These are the activations of a small neural network, seen along a few directions. Each row is one input.
Each table varies a few parts of the input and shows all the possible inputs, shuffled.
A made-up example of a description, with smaller parts first: one of 2 separate values, together with either a single point or one of 11 places around a ring or (one of 4 places along a line, together with one of 8 places around a ring).
Shared parts are said once, and a part with two or three values counts as separate values.

Other details of the inputs shift rows strongly along three fixed directions, in all tables alike. That doesn't count.

Rows:
R1: 12  -5  146  64  159  359  -54  16  -327  140  10
R2: -92  -411  66  225  -338  -203  -107  41  -53  -179  499
R3: -151  166  1  -315  -20  -180  95  76  59  -37  181
R4: -127  -201  -23  -35  -344  -183  84  -38  66  -66  361
R5: 53  91  -51  174  163  282  -95  27  -75  86  112
R6: -38  -648  3  129  -533  -309  36  -196  113  -384  191
R7: 59  96  25  229  217  132  24  41  -120  192  109
R8: -20  -7  32  231  173  298  43  -2  -174  29  101
R9: 317  12  -239  138  44  -70  7  -299  185  -39  -643
R10: -140  164  101  -290  66  -149  -82  211  145  -74  133
R11: -264  80  159  -240  112  -184  47  174  28  -92  92
R12: -205  209  40  -299  -60  -154  50  24  128  15  170
R13: 180  150  -131  -362  28  -439  89  -46  423  -156  -766
R14: 67  78  -62  190  165  251  -90  37  -122  56  112
R15: -167  167  58  -237  -38  -248  115  152  44  -3  144
R16: 76  101  -10  174  212  202  14  -11  -77  171  115
R17: -37  -22  74  279  145  292  50  53  -151  52  88
R18: 31  143  -16  198  126  284  -123  -19  -51  103  97
R19: -301  119  139  -294  82  -86  -10  56  110  -74  110
R20: 359  -476  -201  535  -501  -75  156  -257  -7  -188  -168
R21: 108  129  -5  -159  187  111  -96  20  -100  236  -340
R22: 326  8  -197  -67  -76  60  47  -147  -79  63  -688
R23: 39  -4  -53  208  93  161  -6  -54  13  174  31
R24: -87  61  145  -477  -63  -152  -193  143  25  -26  -52
Each input here is: one of 4 separate values, together with either a single point or one of 5 places along a line.
Changing only the choice among 4 separate values turns R6 into R4. The same change can be made to R17. Which row results? -> R20
Which other rows agree with R21 in the choice among 4 separate values? List them by row number. -> R7, R9, R13, R16, R23
Change only the choice among 4 separate values in R8. List by row number the other rows that result. -> R3, R14, R16

Rows:
R25: 11  75  -30  50  43  34  28  -16  24  82  15
R26: -54  -24  69  20  30  68  6  44  -112  13  68
R27: -44  -19  72  44  43  42  -41  53  -84  22  72
R28: -65  -34  70  4  26  90  -7  3  -103  22  69
R29: -14  107  21  -72  74  20  -51  61  -1  37  55
R30: -58  -43  67  0  13  23  -54  6  -51  7  51
R31: -68  97  11  -65  111  44  -8  42  38  34  48
R32: 15  -155  -56  -403  -315  -624  20  -50  351  -286  -289
R33: -46  204  2  -93  210  58  12  103  34  58  -37
R34: -24  -20  86  -9  -48  73  -42  27  4  32  52
R35: -12  -215  23  60  -170  -16  -11  -8  -88  -66  133
R36: -48  130  5  -66  74  32  -16  25  33  38  59
R37: -27  -20  37  15  26  59  -56  63  -78  38  80
R38: -36  100  43  -68  150  -3  -20  65  19  7  -31
R39: -28  23  11  41  78  23  21  -19  27  -14  7
R40: -61  -120  13  111  -90  -44  50  -55  25  -89  136
R41: -25  -19  21  16  49  79  -62  11  -21  37  101
R42: -39  220  36  -162  174  54  -6  64  -22  158  -50
R43: -23  -154  -11  149  -125  -18  38  -11  -5  -76  190
R44: -19  -153  -21  135  -196  -32  13  -72  6  -76  206
R45: -29  -94  -24  102  -152  -73  57  -53  37  -14  154
R46: -50  143  -11  -25  60  21  32  56  18  14  62
R47: -73  183  33  -169  189  84  -61  83  -20  98  -68
R48: -42  57  36  46  109  27  30  46  0  0  68
R49: -6  15  19  27  12  35  -21  -5  -15  92  121
R50: 511  16  -336  498  238  330  28  -290  -57  35  -897
R51: -54  267  -24  -63  170  25  76  90  39  107  -36
R52: -6  80  -3  17  44  29  -3  39  1  19  79
R53: -10  -21  -1  -16  22  105  -13  -9  -79  33  -22
R54: -47  208  26  -170  151  67  -61  61  -27  95  -50
R55: 117  -88  -148  137  -61  -17  55  -127  77  -95  -250
R56: 42  -248  40  89  -238  -54  51  -51  -90  -27  197
R57: 17  26  10  -28  -7  12  -52  28  -52  17  9
R58: 131  -252  -105  294  -182  -77  83  -144  34  -170  -114
R59: -10  30  -3  50  -9  -29  34  32  17  48  109
R60: 38  -171  33  106  -162  -45  -3  -20  -74  18  167
R61: 11  -191  84  93  -204  -13  -27  10  -6  -50  136
R62: 77  -260  15  125  -223  -7  51  -111  -90  -12  129
R63: 181  -99  -123  90  -90  -26  -41  -143  53  -71  -249
R64: -46  81  38  -136  36  65  -13  21  -64  44  40
R65: -50  79  -47  -592  -54  -531  -15  51  376  -259  -442
R66: -34  257  22  -180  192  107  2  100  -75  100  -79
What is each input in this table made of? -> one of 2 separate values, together with either a single point or (one of 4 places along a line, together with one of 5 places along a line)
Changing only the choice among 2 separate values turns R59 into R25. The same change can be made to R52. Which row results? -> R36
Change only the choice among 2 separate values in R60. List by row number the other rows that result. -> R42
Start at R27 and move only the place on the line of 4, one step at a time. The first step leads to R37. Which rows follow, in order? -> R57, R60
